These are the activations of a small neural network, seen along a few directions. Each row is one input.
In each table, some parts of the input vary, and every possible input appears once, in random order.
A made-up example of a description, with smaller parts first: values(3) and (point or ring(11) or (ring(5) and line(6))).
Shared parts are said once, and a part with two or three values counts as separate values.

Other details of the inputs vary at random and push rows far along two fixed directions, the same in every table; ignore that.

Table:
r1: [  4  29  27  -8 -42 -20   9 -25 -38   4 -25  26]
r2: [ 19 -33 -18  15  11  12   3  29 -31 -30  -7  23]
r3: [ 27 -36   0  26   9   5 -12  20  -7 -15  -5  -4]
r4: [  9  20  11   6   0  -5  20 -30  -9  21 -32  -3]
r5: [  3 -22  -4  24  14   8 -15  18  10  -8  10  -2]
r6: [ -4  18  12   1  -3   1 -12  -4  11   9   4   2]
r7: [ 16 -13   0   9 -14   2   4   9 -36 -16 -15  24]
r8: [-41  -7 -23  -1  28  14 -16  17  51   9  47 -26]
r9: [ 24 -19  10   6   8  30 -24  16 -19  -8  -7  -9]
r10: [ -3  38  30 -18  -8   6 -21 -18  -8  18 -11   1]
r11: [ 28 -26   0  20   4  22 -16  22  -6 -14  -5  -3]
r12: [ -5  25  18 -22 -40 -25  17 -31 -15  11  -9   2]
r13: [  6 -14   1  21   7  -7 -16   9   3  -4  -3   1]
r14: [ 22 -11  11   7   3  22 -13  12  -9  -5  -2  -5]
r15: [ -8  22  -7 -30  -1 -19  24 -15   2  -1   0   4]
r16: [-44  12 -17 -16   9 -14   4  -6  73  19  41 -34]
r17: [-41  21 -13 -35 -15 -21  25 -22  39  15  30 -13]
r18: [ 16 -15 -10  -5  -3   1  13   6 -19 -15  -4  11]
r19: [ -3  44  20   1  -3 -15  19 -38 -11  30 -35   7]
r20: [-26 -32 -48  -1  37   3   9  30  21 -20  30  -2]
Each input here is: values(2) and (point or line(4) or line(5)).
Q: Changing only the values(2) part turns r14 into r8. The same change can be made to r3. Which row results?
A: r13

Table:
r21: [-10  28  13  -7  -6  -7   1 -19   9  19  -4  -5]
r22: [-21   7 -19 -25   3  -7  20  -3   7  -5  16   2]
r23: [  1 -20 -14   8  20  12  -5  16  11  -6  11  -8]
r24: [ 1 -4 -5  4 13  4 -1  4 13  1  2 -7]
r25: [  8 -15   2   9   1  12 -14  12   1  -5   7  -6]
r26: [  1   5   7   3   0   0 -10   2   1   2   1   2]
r27: [-3 -9 -8  5  1 -8  5  4  3 -6  3  3]
r28: [ -1  40  24 -18  -8  -8  -2 -24   2  19 -13   0]
r29: [-10  21  10  -8  -6  -9  -4 -10  11  11   3  -1]
r30: [ 20 -30  -3  19  23  29 -23  27 -10 -13  -2  -3]
r31: [-10   3  -3  -8  -9  -7   4  -4  11   3  11  -5]
r32: [ 19  -4   5   8   6   7  -4   4 -11  -3 -13   3]
r33: [-20 -12 -22  -1   7  -9  20   0  12  -1  11  -4]
r34: [ -5 -25 -27   1  14  -1  15  13   1 -14   8  -1]
r35: [ 16 -15   5  11  -2  12 -13  11  -8  -7   0  -2]
r36: [ -2 -17  -9  13  11   6  -9  15  11  -5  12  -5]
r37: [ 13 -35  -8  22  10  18 -12  24   3 -14   8  -9]
r38: [ -1 -21 -12  19  16  11  -2  13  12  -1   5 -10]
r39: [ -4 -18 -11  14  13   7  -9  16  15  -6  13  -7]
r40: [  0  -9 -11   0   7  -4  11   2   2  -5   0   0]
r41: [-10  41  25 -12  -9  -4  -7 -25   5  25 -12  -5]
r42: [ -9  18  11  -5  -3  -4 -10  -6  11  10   4  -3]
r43: [ 12 -39 -19  22  27  21  -8  28   4 -15   7  -7]
r44: [ -4  33  19 -16  -2  -3  -6 -18   7  17  -7  -4]
r45: [-24  -1 -18 -23  -8  -4  13   3  14  -4  24  -2]
r46: [  0  -3  -7  -1  -5  -8  18  -6 -17  -4  -9  11]
r47: [-11  23  15  -8  -2  -1 -16  -7  12  13   3  -5]
r48: [-18 -12 -21  -3   4 -11  13   6  13  -6  15  -1]
r49: [ 13 -34  -9  28  21  28 -18  25  -7 -10   1  -7]
r50: [-9  2 -1  4  4 -3 -4  2 18  3  8 -6]
r51: [ -7  37  29 -18 -16  -3 -14 -20   9  20  -2  -7]
r52: [ 4 -2  6  3 -5  3 -7  1  5  2  4 -6]
r53: [-11  27  16 -10  -5  -5 -12 -11  12  14   2  -3]
r54: [-8 -3 -5  8  8  3  1  0 13  8  4 -9]
r55: [  1 -22 -14  14   8   1   9   7  -2  -5  -1   0]
r56: [-19  17  -9 -21   0 -14  16 -13  14   7   9  -2]
r57: [-24   2 -19 -16   0  -6  21  -4   7  -1  15   2]
r58: [ -2  22  10 -12   0  -4  -1 -12   7  12  -3  -3]
r59: [ -2 -18 -14   8   6   0   0  13   2 -10  10   3]
r60: [-11  11   2 -11 -13 -15   9 -13  12   7   5  -5]
r61: [ -2  20  12   1  -5  -6   4 -16   4  15 -11  -2]
r62: [  3   4   2  -4  -9  -9   4  -3 -12  -5  -5  13]
r63: [ 35 -20   9  27   3  17 -10  11 -36 -11 -25  12]
r64: [-11   8  -4  -3  -2  -9  12 -11   6   8   1  -1]
r65: [ 52   1  30   8 -30   1  -4  -5 -66 -16 -44  32]
r66: [-22  10 -10 -10  -1 -12  16 -12  14  10  10  -3]
r67: [  1 -21 -15  -1  -5  -1   8  10  -7 -14   7   3]
r68: [ 26   9  10  -7 -14  -9  15 -11 -45 -11 -32  24]
r69: [ -3  -3   1   3   0   3  -6   2  15   2  10 -11]
r70: [  8 -15  -6   1 -10  -5   9   4 -14 -12  -4   5]
r71: [ -1 -21 -21   4  15   5   5  13   4 -10  10  -2]
r72: [ 55  21  38  -4 -40  -6   4 -13 -87 -19 -59  53]
r73: [ -6  17  14  -9  -9   0 -10  -8  12  12   6 -10]
r74: [ 37 -18  20  19  -4  23 -25  15 -33 -13 -18   7]
r75: [-17   3 -13 -12  -5 -15  14  -2   6  -3  10   5]
r76: [ -8  36  20 -10 -10  -8  -1 -24   5  23 -11  -4]
Q: Changing only one part turns r48 into r33. The same change can be made to r36. Which row results?
A: r54
Q: Changing only one part turns r63 into r23. The same change can be made to r49. Which row results?
A: r44
Q: What do these inputs look like to the network?
A: values(4) and (point or ring(5) or line(8))
Q: Which other rows does r41 become when the values(4) part takes its other values? List them by row number.
A: r30, r47, r51
Q: Which other rows does r51 become when the line(8) part takes its other values? List them by row number.
A: r25, r35, r37, r52, r69, r73, r74
Q: A walk changes only the ring(5) part. It starts at r48 and steps to r27. List the rest of the walk in order.
A: r59, r62, r75
Q: Which other rows does r40 become when the ring(5) part takes its other values? List them by row number.
A: r34, r56, r68, r71
